These are the activations of a small network on made-up records, seen along a few directions, one row for each record.
Here are examples, each followed by its value of one field, TILOP.
The word absent means that the record has no TILOP.
The largest differences between rows may come from other fields.
In the rows, 500 means zero.
Strong random noise was added to every row along 10 fixed directions; ignore it. To show where, here is one row again and again, with new noise each time:
[519 384 443 333 547 469 416 488 441 512 557 184 467 456 328 646 577 573
 496 453 415 478 470 646 338 565 412 287 222 491 645 657]
[284 385 437 718 453 619 533 523 415 580 196 597 725 475 446 383 713 570
 344 610 637 485 663 542 676 324 441 489 458 645 487 370]
[501 527 521 456 476 537 603 552 658 509 446 496 415 548 432 541 348 538
 366 500 346 561 463 476 658 427 702 510 397 397 583 519]
[535 564 697 418 442 580 541 474 620 500 486 515 326 608 449 415 407 349
 519 432 443 414 353 290 561 466 638 588 600 475 438 342]
[343 518 464 663 455 549 549 561 458 482 322 601 668 553 599 420 526 521
 339 690 555 641 571 495 741 378 650 607 533 552 455 447]
[509 432 538 541 317 576 488 617 506 529 453 412 544 604 379 483 584 474
 442 487 491 489 558 472 535 479 659 509 432 552 482 407]
[491 510 450 539 495 432 449 533 434 454 546 503 638 467 643 482 442 491
 510 589 466 694 470 453 553 586 610 559 486 545 458 558]
[479 575 550 448 553 515 537 453 581 398 547 484 411 560 477 548 357 517
 476 535 349 573 401 575 583 503 627 503 481 362 573 605]
[574 479 489 454 643 443 442 269 459 523 522 634 508 377 557 508 398 412
 652 518 456 651 247 171 431 580 303 578 587 595 369 618]
[460 397 450 426 443 532 528 568 495 637 317 380 557 480 462 495 525 491
 298 567 497 576 466 274 618 408 592 482 311 637 484 456]
[532 605 318 304 536 567 565 481 436 592 449 375 403 395 521 576 506 507
 317 586 398 466 429 348 468 413 553 357 441 497 398 648]
[724 530 285 574 468 346 515 648 459 671 530 575 522 381 598 621 536 511
 574 467 597 539 664 380 308 454 393 594 573 530 373 489]

[383 615 382 575 499 605 656 608 602 470 349 599 553 576 487 538 389 661
 157 686 360 627 614 619 820 318 836 520 414 362 560 641]	zug
[466 609 401 653 554 531 557 376 447 487 388 689 474 494 485 520 549 540
 526 591 486 464 541 561 497 352 372 561 691 402 460 553]	lomag
[565 656 523 513 620 360 563 678 640 476 646 568 405 444 653 503 355 566
 557 375 521 417 686 763 481 511 583 522 538 304 618 414]	derit
[434 564 406 523 580 488 566 525 520 453 578 523 487 337 583 507 500 632
 508 431 432 366 643 881 475 524 406 294 475 358 647 539]	vuri
[426 491 490 412 361 587 491 278 373 451 405 377 419 577 481 502 585 394
 505 623 412 475 274 342 492 479 404 484 590 543 445 541]	pap
[453 624 528 600 530 471 456 571 423 393 521 494 540 612 556 457 520 496
 496 601 521 540 591 666 545 467 672 591 588 416 503 482]	punul
[561 624 356 393 486 548 581 468 528 469 558 469 405 444 502 589 370 545
 397 542 238 559 412 475 526 502 679 398 462 364 493 707]	gida
[589 510 443 479 442 410 645 642 665 639 427 501 350 481 528 585 413 534
 437 417 523 443 604 469 512 366 493 552 466 412 582 364]	absent
[636 499 530 528 606 381 669 565 766 697 350 657 263 476 406 602 352 531
 495 353 539 420 575 402 508 257 358 638 500 369 623 327]	kip
[514 587 483 639 298 579 420 546 359 311 621 460 600 747 448 564 601 485
 514 679 453 621 545 665 482 552 729 588 637 441 395 661]	kat
[409 605 586 239 644 424 443 630 448 528 633 245 443 263 789 284 505 442
 509 341 558 209 532 622 415 643 531 249 399 523 569 269]	pes
[467 629 530 396 420 521 575 609 536 436 519 354 389 625 603 539 414 463
 340 624 438 531 457 538 610 430 751 516 506 395 507 501]	tele
[473 561 523 411 549 497 599 544 599 539 383 518 449 586 569 535 332 479
 262 663 474 666 396 291 728 365 694 623 455 494 473 545]	derit
[574 467 483 784 294 492 609 676 639 610 392 784 586 541 511 457 495 522
 520 432 585 514 720 442 603 392 559 704 623 506 457 266]	kod
[410 661 359 548 537 601 585 322 421 418 465 662 489 410 603 470 489 533
 456 626 366 478 446 563 566 450 456 423 680 411 436 647]	mafa
[470 421 544 558 373 585 569 514 575 656 264 575 485 521 381 381 568 466
 420 424 515 365 534 288 609 369 503 554 488 585 494 269]	vumiz
[464 625 460 404 690 387 491 437 447 517 477 460 423 384 675 454 439 492
 526 514 501 442 460 480 467 474 432 495 526 440 538 476]	vumiz
[628 537 406 283 534 459 424 519 385 534 641 261 412 479 484 629 582 478
 500 497 513 425 479 492 267 567 436 378 444 525 445 659]	gegi
[404 429 651 473 683 513 461 349 537 467 405 476 433 546 323 471 500 502
 534 467 495 458 405 551 534 448 379 491 423 478 634 485]	punul
[475 467 459 476 681 263 557 564 571 536 441 463 479 455 676 625 344 566
 435 588 582 694 514 560 582 406 402 599 381 449 672 514]	tele
[621 399 433 680 359 478 477 590 503 563 449 595 630 601 367 602 551 522
 513 541 523 669 593 410 489 454 546 654 493 560 437 537]	sako
[575 530 470 530 467 459 456 568 441 458 582 468 524 620 500 600 548 500
 510 578 576 569 573 567 435 504 529 585 552 496 449 594]	gegi
[496 518 404 275 530 505 402 528 307 521 555 234 562 458 609 533 574 448
 369 647 554 573 399 332 420 569 576 393 389 651 346 651]	absent
[636 456 187 468 565 399 580 557 471 640 430 465 506 475 450 867 513 659
 307 701 538 720 571 483 423 323 335 501 363 489 479 848]	pes
[558 550 453 555 479 555 557 500 508 534 458 568 421 538 400 558 557 504
 482 502 514 431 565 512 452 381 468 514 594 447 448 507]	kip
[547 417 545 477 621 486 566 367 700 601 404 667 428 393 364 503 302 545
 519 369 347 546 361 291 580 475 411 519 388 468 602 514]	kat
[465 713 468 467 592 421 544 493 443 409 542 451 358 535 691 551 480 483
 522 606 540 432 529 689 450 406 476 535 670 331 516 510]	mafa
[454 557 463 577 474 347 493 349 433 428 505 631 553 404 819 403 370 424
 664 572 421 641 347 378 560 600 402 644 688 497 500 450]	pap
[465 361 591 467 427 598 446 464 583 452 653 499 610 311 430 332 435 537
 608 237 270 422 437 582 522 787 571 237 311 539 621 456]	vuri
[554 504 398 501 563 429 404 485 370 515 572 511 641 364 610 469 498 486
 560 523 484 620 473 383 425 612 506 484 483 594 409 581]	sako
[450 357 478 639 602 337 391 407 485 380 530 533 707 489 488 575 373 616
 618 567 383 849 430 627 566 633 468 581 333 472 690 688]	lomag
[552 470 445 750 343 482 496 624 522 541 492 710 703 415 563 371 472 517
 581 413 445 587 638 435 567 563 662 590 542 540 454 346]	gida
[306 721 569 597 478 637 523 574 414 302 462 501 524 735 579 410 574 492
 329 733 556 461 611 758 686 374 802 572 677 387 449 493]	zug
[462 440 509 389 467 563 567 492 630 578 488 495 483 298 499 374 405 538
 458 307 322 373 447 435 579 600 542 302 330 513 601 409]	kod

Which value of TILOP does each new row have?
[395 576 714 475 633 565 523 292 560 450 406 555 279 552 403 385 507 412
 627 411 495 244 382 548 490 403 335 512 662 392 574 332]	lomag
[300 241 598 545 365 498 425 413 519 463 437 436 718 335 520 237 458 525
 579 331 305 529 399 509 679 746 527 348 240 627 752 304]	pap
[521 536 177 394 516 589 637 570 476 648 422 501 548 303 532 620 517 651
 190 604 419 532 577 441 548 398 536 286 346 532 418 741]	pes
[383 346 435 435 371 530 627 488 660 614 343 465 524 264 499 358 384 604
 381 312 225 420 467 455 709 558 549 281 208 506 759 352]	pap
[381 596 729 257 657 483 513 538 565 386 579 284 315 630 617 484 406 420
 404 555 605 440 389 624 579 486 596 480 475 432 575 449]	absent
[450 447 650 429 542 666 460 317 512 406 502 485 447 637 272 517 507 449
 487 539 465 534 298 414 529 514 504 477 496 531 446 635]	absent
[526 515 295 444 414 518 406 591 348 467 646 343 702 364 568 500 525 585
 435 534 326 614 540 548 454 701 733 311 319 543 456 703]	kat
[617 460 565 560 171 601 410 514 436 323 695 474 603 780 437 586 503 371
 556 641 404 762 354 385 508 668 759 636 621 571 306 669]	vuri
[469 229 551 610 374 569 311 454 387 477 571 497 819 427 385 371 625 482
 639 405 506 621 457 408 463 770 474 422 360 761 445 497]	absent
[470 516 475 403 395 576 596 516 555 573 361 445 445 514 512 476 436 463
 315 557 392 512 405 287 648 405 667 487 439 522 479 455]	mafa
[443 439 316 473 531 428 473 518 387 568 476 427 662 247 653 443 528 576
 456 492 450 536 546 512 494 584 449 333 335 592 557 520]	mafa
[430 468 798 437 607 411 461 353 590 445 408 512 401 638 551 384 311 321
 581 529 511 623 210 222 660 488 527 743 551 535 556 325]	lomag
[479 431 401 601 534 529 609 598 649 637 426 770 671 271 582 399 390 624
 394 405 504 559 619 403 676 516 535 457 399 580 483 443]	absent
[585 600 276 451 293 507 566 561 516 497 677 474 485 241 638 435 421 582
 557 302 160 363 578 633 439 711 652 246 460 366 577 513]	pap
[671 474 410 400 347 475 498 596 507 706 560 467 479 242 583 383 524 425
 600 236 425 297 535 245 336 630 481 372 466 613 414 291]	mafa
[748 530 531 536 615 314 532 543 715 474 732 689 379 531 505 709 249 547
 697 387 513 658 507 537 381 574 418 680 575 338 533 627]	absent
[572 549 456 368 575 410 452 420 429 483 616 409 427 433 602 568 457 455
 589 513 480 524 380 434 352 578 395 469 529 489 466 602]	kod
